These are the activations of a small neural network, seen along a few directions. Each row is one input.
In each table, some parts of the input vary, and every possible input appears once, in random order.
Descriptions start from the smaller parts, as in this example, which fits no table here: one of 8 places around a ring, together with either a single point or one of 11 places along a line or (one of 3 separate values, together with one of 6 places along a line).
Shared parts are said once, and a part with two or three values counts as separate values.
In the rows, 128 means zero.

Other details of the inputs shift rows strongly along two fixed directions, in all tables alike. That doesn't count.

Table:
row 1: [ 15 177 181  20 186 124 180 163  59 197  61]
row 2: [138 121 121 128 141 140 127 131 140 161 128]
row 3: [140 127 116 133 147 131 123 137 136 156 128]
row 4: [146 126 122 120 150 126 129 139 147 145 131]
row 5: [124 117 131 115 138 132 122 134 155 150 142]
row 6: [111 141 142 134  95 122 139 112 100  81 125]
row 7: [121 123 126 128 137 130 115 152 145 146 135]
row 8: [114 129 145 122  95 114 148  88 108  92 132]
row 9: [108 126 139 137  87 121 145  89  99 100 130]
row 10: [126 120 130 119 144 121 121 141 153 144 142]
row 11: [119 121 124 133 141 126 115 139 141 155 139]
row 12: [144 128 118 119 147 129 130 142 146 146 130]
row 13: [121 127 130 138 140 136 108 152 142 145 133]
row 14: [119 125 125 136 142 126 110 145 142 150 134]
row 15: [111 141 141 138  91 121 136 112  97  85 124]
row 16: [112 114 133  99 140 132 131  97  65  94  88]
row 17: [112 144 144 129  98 117 137 112 103  80 125]
row 18: [140 128 118 136 145 134 122 146 139 150 123]
row 19: [145 131 120 123 147 130 124 147 147 141 127]
row 20: [215  97  90 215  69 139  90 101 171  72 176]
row 21: [121 120 123 126 136 129 120 146 145 151 139]
row 22: [142 126 116 122 145 134 131 144 143 148 129]
row 23: [141 136 123 138 148 137 112 146 135 148 122]
row 24: [124 136 134 124  97 126 157  94  92 105 116]
row 25: [120 130 130 139 142 133 104 148 141 147 133]
row 26: [111 139 142 126 102 107 143 105 106  85 124]
row 27: [122  84 121 113 162 142  88 129 127 132 124]
row 28: [142 125 116 126 142 134 128 144 139 152 129]
row 29: [145 123 126 116 147 133 130 128 150 152 130]
row 30: [109 130 135 140  92 114 145  99  96  95 128]
row 31: [121 116 128 118 136 136 123 136 151 152 142]
row 32: [141 133 123 138 145 140 116 150 136 147 122]
row 33: [139 124 117 133 144 134 127 141 137 156 127]
row 34: [139 123 122 128 144 138 124 128 138 163 128]
row 35: [127 130 135 125 146 127 110 150 152 135 136]
row 36: [109 136 138 122  98 110 149 103 102  90 129]
row 37: [139 131 118 136 148 131 118 143 137 152 123]
row 38: [126 153 139 124 110 121 148 113  94  87 110]
row 39: [141 122 121 118 142 141 131 134 146 154 130]
row 40: [125 144 131 127 105 120 154 109  95  91 112]
row 41: [124 125 128 122 141 126 117 149 153 139 137]
row 42: [126 149 137 128 106 127 149 112  93  87 109]
row 43: [127 143 131 132 100 120 151 109  92  93 111]
row 44: [214  86  91 195  71 135 104  81 181  81 183]
row 45: [146 130 123 123 150 126 124 143 149 140 126]
row 46: [122 119 123 123 139 130 123 145 150 146 140]
row 47: [119 116 128 129 137 133 115 129 145 161 139]
row 48: [130 151 142 126 111 118 146 109  97  85 111]
row 49: [108 136 137 131  95 116 145 108 102  85 124]
row 50: [120 122 125 136 138 130 114 148 145 149 134]
Each input here is: one of 2 separate values, together with either a single point or (one of 4 places along a line, together with one of 6 places along a line).
Changing only the choice among 2 separate values turns row 15 into row 20. The same change can be made to row 14. Which row results?
Answer: row 37
Changing only the choice among 2 separate values turns row 31 into row 39. The same change can be made to row 1. Which row results?
Answer: row 24
Change only the choice among 2 separate values in row 18. List by row number the other rows that result.
Answer: row 50
Change only the place on the line of 6 in row 20. List by row number the other rows that result.
Answer: row 23, row 32, row 38, row 42, row 48
Change only the place on the line of 4 in row 31. List by row number the other rows that result.
Answer: row 6, row 46, row 49
Change only the place on the line of 6 in row 11. List by row number the other rows that result.
Answer: row 10, row 21, row 30, row 36, row 46
